These are the activations of a small neural network, seen along a few directions. Each row is one input.
In each table, some parts of the input vary, and every possible input appears once, in random order.
Descriptions start from the smaller parts, as in this example, which fits no table here: line(6) and (point or ring(11) or (values(3) and ring(8))).
Shared parts are said once, and a part with two or three values counts as separate values.

Other details of the inputs shift rows strongly along two fixed directions, in all tables alike. That doesn't count.
To show where, the next rows are all for the same input, with only those details redrawn:
[-72.2,-4.3,0.7,-2.2,26.8,0.1,-22.1,-7.7,-34.3,8.0,76.3,13.0]
[16.7,6.8,26.8,18.0,-0.1,-24.3,26.7,-25.9,-22.4,-4.5,5.1,-13.3]
[27.3,7.7,11.1,4.6,-0.5,-5.4,21.8,7.3,4.2,-5.4,-28.7,-1.9]
[-69.2,-4.7,1.3,-0.5,26.3,0.2,-21.4,-9.0,-34.3,7.9,73.5,12.0]
[-12.4,0.6,-24.7,-21.5,16.9,35.4,-11.5,52.1,24.5,4.4,-25.4,25.7]
[36.9,10.4,22.7,15.3,-4.4,-13.6,33.2,-13.8,-7.2,-5.6,-25.3,-11.4]
[17.4,7.2,27.1,19.4,-0.1,-23.0,26.8,-26.9,-22.6,-4.1,4.1,-13.9]

Table:
row 1: [11.8,9.0,12.9,-3.3,-6.5,-3.0,16.5,8.3,-6.9,3.4,-22.1,-4.2]
row 2: [8.7,4.9,-16.9,-13.0,-2.2,14.3,5.2,17.5,7.9,2.2,-36.4,-9.7]
row 3: [-11.7,0.7,-24.4,-20.3,16.9,37.1,-10.7,50.9,24.3,4.4,-26.2,25.4]
row 4: [-63.0,-16.7,4.8,-14.8,0.4,-2.2,-38.2,-5.7,-18.9,-0.6,80.8,-0.3]
row 5: [9.3,7.1,18.1,18.0,0.6,-29.1,24.4,-30.7,-20.9,-5.1,-7.9,-23.1]
row 6: [18.8,6.8,23.8,13.6,-3.6,-30.1,17.2,-36.1,-13.1,-8.8,6.6,-0.7]
row 7: [38.0,-1.0,15.2,3.0,-15.2,-15.1,27.7,-19.7,3.9,-6.7,-20.9,-31.0]
row 8: [52.7,-19.8,2.6,45.3,-50.1,-16.9,1.2,-15.9,-6.5,9.7,-19.9,-2.3]
row 9: [34.1,9.4,6.2,16.1,2.3,-19.6,23.9,-35.1,6.5,-12.9,-30.0,-3.9]
row 10: [3.7,9.3,-33.0,-19.4,2.9,24.0,-11.5,23.2,45.8,0.6,-33.7,20.3]
row 11: [47.6,-18.7,-43.8,25.2,-38.8,23.3,-9.2,32.4,39.5,9.1,-66.8,14.4]
row 12: [19.1,-4.4,19.3,11.4,-13.8,-20.4,11.5,-39.3,-2.5,-13.5,6.4,-30.8]
row 13: [-16.4,-1.2,-45.4,-20.8,27.5,43.1,-13.7,48.4,35.5,2.2,-39.9,25.3]
row 14: [-62.9,-6.8,-12.4,-7.8,21.3,5.0,-47.4,-22.7,-10.4,-2.2,74.5,1.1]
row 15: [-57.0,-4.3,-1.2,-9.4,10.2,-11.2,-34.2,-14.9,-14.2,9.4,77.3,14.9]
row 16: [-10.9,-1.2,-33.7,-46.6,3.9,48.5,-46.4,63.6,47.5,4.2,-16.8,28.4]
row 17: [21.7,-5.1,29.6,0.8,-19.7,-24.5,17.5,-19.6,-15.4,-2.4,13.2,-27.0]
row 18: [-4.7,1.0,-13.5,-29.3,-0.6,31.8,-13.9,45.3,12.2,10.7,-23.2,5.8]
Describe the family of inputs behind these rows. -> values(2) and (point or ring(8))
The inputs of row 12 and row 4 match in every part but the values(2) part. If row 11 is changed in the same way as row 12 into row 4, which row does it become? -> row 8
Change only the values(2) part in row 3. List by row number the other rows that result. -> row 13

Table:
row 19: [-16.2,-15.8,-7.0,-12.0,-7.0,18.4,-31.8,26.6,-14.2,0.6,7.1,-4.2]
row 20: [-22.2,18.7,-8.8,-28.1,2.7,13.6,-18.8,29.1,5.2,10.0,-7.3,25.9]
row 21: [-28.3,12.9,14.5,-9.8,42.6,19.2,30.9,49.0,-12.9,8.8,-16.5,18.6]
row 22: [96.9,23.2,28.1,-9.0,-9.2,-17.5,51.3,-13.4,24.5,-25.0,-77.2,-19.9]
row 23: [29.9,-17.1,20.8,11.2,-24.0,-22.7,8.6,-30.7,18.9,0.4,11.9,-0.9]
row 24: [0.7,-17.3,23.1,11.3,-21.8,-21.7,-6.8,-25.5,-29.2,-9.7,19.7,-31.4]
row 25: [-12.1,-5.6,-18.5,40.4,-4.8,-6.8,-8.8,-12.2,-19.2,8.9,24.0,23.8]
row 26: [-69.8,-0.8,27.0,3.4,43.4,-11.9,27.0,0.5,-32.9,1.1,47.7,1.5]
row 27: [-12.7,-7.8,-35.3,-42.5,36.8,50.0,-24.7,52.4,49.3,-15.0,-40.9,27.8]
row 28: [-41.8,8.3,0.3,-23.1,0.3,2.0,-23.6,10.0,4.9,7.2,14.4,16.4]
row 29: [25.9,4.6,3.9,39.1,-9.4,-25.5,-0.4,-28.8,-5.0,-4.6,-2.1,9.3]
row 30: [-13.0,4.1,-12.0,0.0,21.6,20.0,-4.6,-3.1,-0.3,-0.4,7.6,2.8]
row 31: [5.0,20.0,-1.3,-33.9,2.3,14.0,-3.1,23.1,34.6,0.6,-17.8,15.8]
row 32: [-25.6,-30.4,-12.5,11.7,-20.6,2.5,-14.6,-2.9,-25.2,10.9,29.6,9.3]
row 33: [8.3,-19.8,10.9,26.1,-21.4,-14.4,5.3,-19.4,-44.8,15.1,19.0,-3.2]
row 34: [75.7,22.8,10.5,2.4,-27.6,-23.3,40.5,-6.7,7.0,-1.0,-78.0,-24.6]
row 35: [-3.3,12.0,-31.9,-52.9,32.5,47.4,-21.9,61.5,30.1,-4.6,-24.5,35.4]
row 36: [-8.0,-18.1,3.3,-0.6,-2.5,-3.0,-22.9,0.5,16.1,13.7,33.6,17.6]
row 37: [-28.0,-6.9,-18.0,1.1,0.5,-15.2,-4.9,-20.2,-7.7,4.2,20.1,-25.7]
row 38: [-20.6,-4.2,-1.1,7.0,16.1,5.6,1.7,-28.7,0.6,-7.3,19.6,-11.4]
row 39: [22.4,4.2,5.6,-8.5,23.1,7.0,9.1,0.8,3.0,-15.1,-25.9,1.1]
row 40: [-24.1,-4.1,0.1,19.4,3.6,-15.7,4.1,-39.8,-16.6,-3.6,35.6,-30.5]
row 41: [-15.4,-6.2,-7.1,30.1,-0.5,-13.4,-26.1,-20.2,1.7,-0.4,22.7,15.4]
row 42: [-11.4,3.4,9.6,3.8,-13.9,-37.3,7.6,-42.4,-20.7,0.4,14.7,-27.6]
row 43: [-3.2,5.6,-7.5,6.7,1.8,-14.7,4.8,-13.2,-19.8,9.4,6.8,-23.1]
row 44: [1.1,-7.2,-5.4,-18.1,-14.8,31.9,-16.2,44.3,16.8,0.5,13.8,-3.1]
row 45: [43.2,-8.0,3.0,-16.3,-32.9,29.3,7.3,41.0,47.1,-7.2,-40.9,-15.7]
row 46: [-2.4,3.3,-20.8,-1.1,8.4,19.4,0.5,9.4,5.5,2.3,-12.0,-5.7]
row 47: [3.8,27.2,24.5,-12.8,3.9,-12.6,5.6,-10.6,-14.1,3.3,21.0,5.8]
row 48: [45.2,-1.2,2.0,55.0,-29.1,-24.8,25.0,-30.5,-2.8,-3.3,-25.9,0.5]
Describe the family of inputs behind these rows. -> values(2) and (point or ring(6) or ring(8))
The inputs of row 20 and row 28 match in every part but the values(2) part. If row 44 is changed in the same way as row 20 into row 28, which row does it become? -> row 45
A walk changes only the ring(8) part. It starts at row 30 and steps to row 46. List the rest of the walk in order. -> row 43, row 34, row 20, row 47, row 35, row 39

Table:
row 49: [-4.0,-1.4,-24.6,-33.2,13.9,31.3,-25.4,23.8,37.5,-6.0,-18.1,3.6]
row 50: [75.9,16.1,41.7,-2.1,-18.8,-15.5,60.3,-14.8,13.7,-10.3,-44.4,-31.3]
row 51: [-87.5,-33.2,-19.6,-2.8,5.7,2.5,-50.7,-22.2,-30.9,6.4,89.4,-4.0]
row 52: [-13.9,-1.9,-49.2,-8.9,-2.4,36.1,-8.9,58.4,21.9,15.7,-64.5,23.3]
row 53: [-16.8,7.1,17.6,-2.8,27.3,-10.8,20.7,-17.6,-34.4,-1.7,27.2,-4.8]
row 54: [-2.9,-0.2,-14.6,-1.6,15.1,6.4,9.7,3.7,26.9,-8.5,-35.9,-2.3]
row 55: [-47.4,-15.6,-42.9,-17.7,24.6,55.7,-41.4,72.4,1.5,13.8,6.5,36.3]
row 56: [70.6,13.1,63.0,23.7,-16.1,-59.0,33.9,-85.1,-8.2,-16.5,-1.6,-25.7]
row 57: [-35.8,-10.0,5.7,3.8,-19.2,-16.5,-29.8,-26.2,-38.4,5.6,70.8,-15.2]
row 58: [8.9,-6.3,-16.6,-17.2,-25.7,7.4,-13.3,14.4,5.2,11.1,1.1,-0.2]
row 59: [26.0,11.6,-38.4,-5.8,-5.8,39.3,-12.3,66.5,49.4,14.6,-81.8,58.7]
row 60: [60.7,-2.6,26.8,19.8,-35.6,-2.8,30.8,0.4,3.5,-7.9,-32.7,-27.1]
row 61: [10.4,-9.4,-35.8,-12.3,13.2,49.9,-4.4,74.8,21.0,13.1,-50.4,33.6]
row 62: [-18.1,14.6,9.3,8.3,14.7,-29.0,20.6,-26.9,-26.9,-0.4,-1.0,-14.0]
row 63: [-57.0,-7.0,-52.8,-29.0,39.3,43.3,-30.6,37.3,41.7,2.7,5.5,38.3]
row 64: [-35.7,-15.9,-19.0,-22.2,-20.8,11.0,-30.3,25.0,-3.3,10.1,9.6,-4.4]
row 65: [-94.2,-6.3,3.7,-12.0,40.8,-0.4,-12.3,-5.6,-51.4,-3.6,69.4,0.4]
row 66: [3.6,-21.0,-8.5,3.5,-8.2,-1.6,-17.9,-15.7,-4.3,3.4,21.7,-11.6]
row 67: [37.8,-7.4,14.8,3.9,-24.3,9.5,19.7,24.3,15.8,1.4,-31.8,-12.2]
row 68: [8.1,-11.1,20.7,3.5,-18.9,4.3,-2.8,21.4,10.0,6.7,15.5,22.9]
row 69: [-48.6,-10.0,-15.2,-28.0,22.9,11.2,-36.2,-15.1,2.4,-1.0,55.2,6.1]
row 70: [4.0,-12.8,43.5,46.2,-5.8,-47.3,32.9,-52.0,-71.8,1.6,27.5,-33.1]
row 71: [-56.8,-0.4,8.7,-19.1,1.6,-22.4,-17.9,-21.6,-30.3,-3.7,59.2,-22.4]
row 72: [41.2,18.6,18.3,-16.5,-18.3,-24.0,21.8,-24.5,1.0,-5.7,-14.5,-27.8]
row 73: [28.3,6.3,55.4,11.1,-12.7,-43.5,49.5,-34.7,-22.0,-14.7,0.3,-48.9]
row 74: [18.8,-15.3,-18.7,-10.6,-13.2,20.9,-32.7,26.0,38.2,1.9,-15.5,37.2]
row 75: [49.9,13.5,65.2,18.1,-17.1,-43.0,57.0,-49.7,-20.4,-11.8,-2.2,-49.0]
row 76: [91.2,25.6,62.2,6.1,-25.3,-25.6,58.3,-12.5,25.2,-16.4,-56.2,-9.6]
row 77: [44.3,-9.0,3.6,14.5,-24.6,-15.4,9.1,-36.1,0.2,-2.4,-6.2,-20.7]
row 78: [16.4,6.6,-39.5,-16.4,18.9,36.8,1.5,43.3,60.6,-8.4,-64.9,14.4]
row 79: [43.7,17.9,60.0,22.1,-20.2,-42.1,51.5,-55.9,-26.7,-19.8,15.2,-50.5]
row 80: [-38.0,-18.4,33.1,20.6,-14.7,-24.4,4.8,-27.5,-42.0,2.3,61.5,-28.9]
row 81: [93.7,1.2,41.5,24.9,-45.4,-22.8,61.9,-19.0,3.6,-2.4,-47.1,-33.3]
row 82: [81.3,8.3,16.4,-0.1,-46.9,-14.8,7.3,12.6,28.6,0.0,-57.4,10.2]
row 83: [-49.8,-19.2,-7.8,37.6,11.2,-16.8,-16.5,-41.4,-30.6,5.3,67.3,-4.2]
row 84: [-61.8,-6.3,-8.5,27.3,13.9,-24.1,-21.1,-28.9,-54.5,17.4,72.4,0.6]
row 85: [-26.9,-16.4,6.1,21.0,-6.1,-17.9,-30.7,-49.4,-32.9,-6.3,72.8,-21.1]
row 86: [-43.4,0.5,-21.4,16.5,9.3,6.2,-25.9,-0.9,-27.5,18.2,31.0,9.9]
row 87: [-85.8,-1.4,-7.2,-27.3,54.4,21.9,-43.6,31.3,-19.5,6.3,71.2,53.4]
row 88: [50.1,8.5,-17.4,-28.0,-4.0,34.6,-6.4,25.7,54.4,-15.5,-70.5,-5.5]
row 89: [-5.2,-10.1,9.2,2.9,-27.7,-17.1,-13.8,-16.8,-22.8,7.6,29.2,-20.1]
row 90: [-30.3,-0.3,-27.0,12.6,5.3,1.2,-7.4,2.8,-17.3,15.6,12.7,18.0]
row 91: [16.3,-12.9,-36.0,10.5,-1.8,24.3,1.1,37.4,44.0,1.0,-73.1,9.1]
row 92: [26.6,11.5,-2.9,13.4,5.1,-3.4,17.0,-24.3,19.6,-17.5,-24.9,-11.1]
row 93: [-32.6,1.4,-5.2,-17.9,35.9,22.1,-8.4,29.9,-9.9,2.8,11.3,11.4]
row 94: [63.5,7.8,51.5,47.5,-17.5,-41.0,41.1,-29.2,-30.9,-2.4,-19.2,6.4]
row 95: [-21.8,17.5,-15.6,-9.6,21.1,6.1,2.3,6.0,-2.4,6.6,-5.9,7.4]
row 96: [-42.0,3.8,-28.5,-34.8,39.4,50.1,-26.5,60.6,11.1,2.0,-3.0,27.0]
row 97: [11.4,17.0,24.5,-19.1,-12.9,-22.0,-5.1,-13.1,3.9,-4.0,16.1,6.7]
row 98: [16.9,28.9,3.5,-0.9,8.6,-5.5,17.7,1.1,12.2,-0.9,-33.2,30.4]
row 99: [12.6,-7.5,-51.6,1.8,0.8,45.5,-19.2,52.2,51.0,-1.5,-54.7,22.1]
row 100: [23.1,10.1,-31.0,-18.6,21.9,39.8,-5.5,45.2,71.0,-5.1,-60.3,47.5]
row 101: [43.5,20.8,42.6,4.7,-27.5,-48.6,32.4,-47.8,-19.5,-13.3,-2.5,-48.2]
row 102: [-67.2,-19.0,-3.6,14.5,24.2,1.0,-21.6,0.1,-56.8,12.0,77.2,7.4]
row 103: [44.7,-2.5,-38.0,4.3,-6.6,39.9,-8.5,56.6,74.0,0.3,-85.7,50.7]
row 104: [-51.4,-23.4,-37.3,17.0,15.9,7.8,-24.8,-4.6,-2.7,7.1,51.0,18.6]
row 105: [15.6,16.6,12.4,-16.4,-14.0,-11.5,-1.1,-11.5,0.1,-8.4,-2.9,-23.1]
row 106: [-15.9,16.0,-18.4,-12.6,22.2,3.3,8.6,1.1,0.5,8.8,-4.3,11.9]
row 107: [-24.2,23.3,5.4,9.6,17.7,-12.4,3.4,-30.8,-27.2,-0.1,19.4,-6.1]
row 108: [-24.2,-10.1,-13.6,-28.1,12.8,11.6,-21.9,7.3,16.1,-5.2,-0.7,-7.0]
The inputs of row 53 and row 96 match in every part but one. If row 104 is changed in the same way as row 53 into row 96, which row does it become? -> row 99
Describe the family of inputs behind these rows. -> values(2) and line(5) and ring(6)
A walk changes only the ring(6) part. It starts at row 100 and steps to row 56. List the rest of the walk in order. -> row 97, row 76, row 87, row 98
Change only the values(2) part in row 66. List by row number the other rows that result. -> row 49
Change only the line(5) part in row 101. List by row number the other rows that result. -> row 71, row 72, row 97, row 105
Change only the line(5) part in row 60. List by row number the other rows that result. -> row 67, row 68, row 80, row 81

Table:
row 109: [-25.1,-5.6,-24.0,-14.9,5.0,19.0,-30.5,19.3,18.6,5.3,11.9,19.2]
row 110: [-2.4,3.9,-6.3,-17.9,9.3,10.7,-2.3,11.0,11.5,-4.1,-11.5,-2.2]
row 111: [40.1,0.9,18.3,18.3,-27.4,-21.6,20.5,-18.9,-6.9,-0.7,-19.2,-17.8]
row 112: [-17.5,-11.7,-23.4,-14.8,-2.1,25.9,-26.1,31.8,18.3,5.9,1.9,11.2]
row 113: [41.6,1.9,21.6,21.2,-18.9,-21.8,22.9,-24.1,-1.0,-5.4,-15.8,-11.0]
row 114: [-10.8,3.6,0.7,-8.6,14.2,7.5,1.8,11.0,4.3,-0.6,0.9,9.8]
row 115: [-5.2,-4.8,-6.1,2.3,-3.0,5.9,-12.4,7.5,-2.4,4.0,7.9,11.5]
row 116: [-10.8,0.3,-2.1,-13.2,8.3,10.8,-0.4,14.0,3.0,0.0,0.2,-2.5]
row 117: [-21.1,3.2,-15.3,-19.8,20.8,26.3,-12.2,36.2,8.6,4.0,-6.5,21.1]
row 118: [17.1,8.7,14.1,0.7,-4.4,-8.8,21.2,-2.3,-5.4,-1.7,-19.1,-11.0]
row 119: [36.9,-1.1,4.4,4.6,-19.7,-7.9,7.3,-12.2,10.8,-6.1,-23.1,-15.1]
row 120: [-63.6,-12.2,6.3,44.5,15.7,-35.8,-8.6,-60.5,-64.2,6.2,89.4,-5.3]
row 121: [20.7,12.9,11.9,-2.5,2.3,-10.3,18.8,-12.7,4.7,-6.7,-16.9,-8.0]
Describe the family of inputs behind these rows. -> point or (values(2) and ring(6))
Change only the ring(6) part in row 114. List by row number the other rows that result. -> row 110, row 116, row 117, row 118, row 121
Change only the values(2) part in row 116. List by row number the other rows that result. -> row 112
